These are the activations of a small neural network, seen along a few directions. Each row is one input.
In each table, some parts of the input vary, and every possible input appears once, in random order.
A made-up example of a description, with smaller parts first: ring(8) and (point or line(11) or (values(3) and line(4))).
Shared parts are said once, and a part with two or three values counts as separate values.

Other details of the inputs vary at random and push rows far along two fixed directions, the same in every table; ignore that.

A family of inputs:
R1: [ 19  -7   4   1 -24   4 -30  28  -2 -26   8 -12  -2  29   0]
R2: [-39   0 -14  10  16  13  12   0 -11   5  -3  20  -3 -19  -9]
R3: [ 19  -4  11 -14 -15  -2   8   3   2   7 -11  -3   6   1  11]
R4: [ 34  -6  16 -23   7 -23  40 -32  12  46 -31  -1  11 -24  20]
R5: [ 20  -7   9 -10 -19  -1  -3   6   4  -2  -7  -2  -2  11  10]
R6: [-1 -1  5  4  5 -5 10 -8  3 -1 -3 -8  3 -5  0]
R7: [-25   8  -8  -2  11  11   7  -2 -11   4   3  13   2 -23  -4]
R8: [ 38  -3  23  -4 -12 -25  17 -28  19   9  -5 -15   7   9   6]
R9: [-59   2 -23  13  25  22  10  10 -20   2  -2  22  -3 -28 -11]
R10: [ 15   9   9  -6 -11 -11   5  -6   7  10   9   2   7   1  -3]
R11: [ 38  -1  22  -3 -12 -28  19 -26  22  13  -4 -11   8  14   4]
R12: [ 19   8   9  -3  -5  -9  -2  -4   8  -6   9 -12   4   4  -1]
R13: [-36  -1  -9   6  16   9   8  -8 -13   6  -6  14  -2 -21   0]
R14: [ 22  10   4  10 -14  -7 -29  20   6 -28  26 -18  -2  31 -10]
R15: [-28   3  -8   3  10  12   2  -8 -12   6  -4   9  -2 -19   0]
R16: [-25   7  -8  -2  11  10   4  -5  -9   4   2  17  -6 -20  -3]
R17: [ 11   1  10   3   0 -15  12 -10  11   4  -1  -8   5   4   0]
R18: [ -6   2 -13  16 -11  14 -38  32 -12 -42  32  -6  -6  22 -24]
R19: [-26  13  -8   1  11   8   2  -1  -6  10   2  19  -2 -19  -3]
R20: [-49  11 -21   7  21  26  -5  12 -25  -6   6  19  -5 -27  -7]
R21: [ 22   7   5   9 -13  -5 -28  16   1 -31  24 -21   0  27  -8]
R22: [-26  -6 -10 -12  15  13   3   8  -4  10 -16  15  -7  -9   0]
R23: [-60   3 -28  13  22  36  -5  14 -25 -11   1  17 -10 -27 -14]
R24: [ 21  -3   6 -29  -3 -18  42 -39  15  48 -34  14   6 -18  28]
R25: [ 25  -1   9 -28  -4 -20  36 -39  15  47 -32   9  11 -15  29]
R26: [ 16  -2   9  -2 -15  -7  -1  -8   1  -1   7 -11   7   6  -3]
R27: [10 10  7 -3 -7 -8  2 -6  1  9  9  4  5  1  0]
R28: [-49  -8 -28  11  22  41 -11  31 -15 -11  -2  20 -10 -15  -4]
R29: [-55  -3 -22  13  21  23  -1   9 -21  -9   0  19 -12 -22 -10]
R30: [ 41  -8  24 -23 -15 -24   5 -15  18  21 -13  -8  11  20  12]
R31: [ 43  -9  23 -24 -17 -23  10 -11  18  20 -11 -10  14  18   8]
R32: [ 27  -8  -9   0 -26  -3 -26  28   3 -27  13 -18   2  37  -5]
R33: [ 30  -3  23  -6 -14 -28  22 -29  10  24  -4  -2  14   7   9]
R34: [-5 -2 -1  2 -6  3 -5 -5 -4 -4  5 -1 -4  1 -4]
R35: [  3  -2 -10 -11  -2   1   9  -1  -3  11 -14   5   4  -2  13]
R36: [-28  -1  -7   6  12   8   9  -5 -16   4  -3  10   1 -17   0]
R37: [20 -9 -3  0  2 -3 -3 10  1 -2 -6 -8 -3  4 -3]
R38: [ 21   4   4   8 -14  -6 -28  14   7 -32  24 -18  -7  28 -10]
R39: [  8   3   8   1   0  -5  -2 -13   5   0  -2 -12   0   1   4]
R40: [-27   3  -8   3  10  13   5  -6 -16   5  -3   7   1 -20   0]
R41: [ 15   1  10   7  -3 -15   2  -5   7  -3   4 -11   4  14   1]
R42: [ 29 -14   7   6 -20  -1 -30  21  10 -20  15 -14   1  37   3]
R43: [ 26 -17   4   6 -21   2 -30  25  10 -24  17 -12  -5  39  -1]
R44: [ 23   5   3   9 -14  -3 -26  15   6 -33  24 -18  -3  27 -13]
R45: [  3 -12 -19  16  -1  11 -39  45 -10 -39  15 -14 -16  25 -17]
R46: [ 24 -12   3  -3 -19  -1 -30  29   6 -24  12 -14  -1  42 -14]
R47: [ 14  -6   9   4 -13 -16   2  -8   7   1   8  -1   1  16  -4]
R48: [ 13   0  10   8  -3 -16  -1  -7  11  -3   3  -9   2  15   0]
R49: [ 17  12   9   0  -4 -13  -7  -4  13  -1   8  -6   0   9   0]
R50: [-4 13 -3  4  5  3 -2  3  6 -4  6  2 -4 -3 -7]
R51: [  8   2   5   0   0  -1   5 -13   6   0  -3 -10   0  -3   0]
R52: [ 28  -9  23 -24  -1 -15  40 -35  20  49 -26   8  16 -17  29]
R53: [ 12   0  19 -13   8 -21  40 -46  15  35 -23   4   4 -22  18]
R54: [ 25  -8   4   1 -28   5 -25  29   0 -28  10 -13  -2  31  -4]
R55: [-24  16  -9   1  18   9   8   3   0   5   0   9  -3 -22  -4]
R56: [-50  10 -21   7  22  24  -8  10 -21  -6   5  20  -7 -26  -8]
R57: [  7  -2   5  10  -3 -11  -3  -1  10  -9   6  -8  -5  16  -5]
R58: [-39  13 -15   0  19  17  14  -3  -9  16  -3  27  -4 -33  -6]
R59: [-29   3  -6   6  22   8  14  -9  -9   5 -10   5  -1 -23   4]
R60: [-33  -2  -9   5  13  11  12  -2 -14   3  -3  11   1 -22  -5]
R61: [ 18   2  24 -13   6 -26  38 -49  16  38 -24   0  10 -19  21]
R62: [ 39   8  24 -11 -10 -25   7 -27  18  11   0 -11   7   6  11]
R63: [-16  -4 -14   1  23   9   2   8 -10   8 -16   7  -6 -20   3]
R64: [-22  -7  -9   0  15  20   4   8  -7  10 -10  13   1 -14  13]
R65: [ 18  10   8  -1  -6 -12  -4  -4  15  -2   9  -5  -5   9  -2]
R66: [-22   0  -7  -7   6  19   6  12 -15   5 -16  12  -1 -18  12]
R67: [ 15   0   9   1  -6  -7  -3 -11   9  -5   2 -14  -4   8   1]
R68: [  9   4   9  -2   1  -5   8 -17   3   7  -6 -11   4  -5   8]
R69: [ 24 -10   5  -3 -18  -3 -32  29   1 -23  12 -17   3  42  -8]
R70: [  3  -9 -18  17   1  12 -39  47 -16 -39  15 -17  -9  24 -15]
R71: [ -1  -7 -27  11 -15  16 -36  43  -8 -40  16  -8  -9  33 -15]
R72: [-27  -3  -8   6  10  10  11  -6 -11   3  -3  13  -1 -18  -6]
R73: [-31   1  -8   8  13   4   7  -4  -9   8  -3  16  -1 -13  -3]
R74: [-26  10  -9   0  10   8   5  -1  -5   9   3  20  -7 -18  -5]
R75: [-26   5  -8   3  17  13   7  -4  -6   1  -7  -1  -2 -23  -1]
Description of these inputs: ring(5) and (values(5) or (values(2) and line(5))).
The inputs of R56 and R20 match in every part but the ring(5) part. If R1 is changed in the same way as R56 into R20, which row does it become?
Answer: R66
The inputs of R64 and R52 match in every part but the ring(5) part. If R41 is changed in the same way as R64 into R52, which row does it become?
Answer: R17
A walk changes only the ring(5) part. It starts at R34 and steps to R23. List the rest of the walk in order.
Answer: R26, R40, R15
Which other rows does R71 become when the values(5) part takes its other values? List them by row number.
Answer: R28, R37, R46, R54
Which other rows does R57 become when the line(5) part takes its other values? List them by row number.
Answer: R38, R53, R65, R67
Which other rows does R48 become when the values(2) part takes its other values? List them by row number.
Answer: R73
A walk changes only the ring(5) part. It starts at R19 and steps to R74. List the rest of the walk in order.
Answer: R58, R10, R27
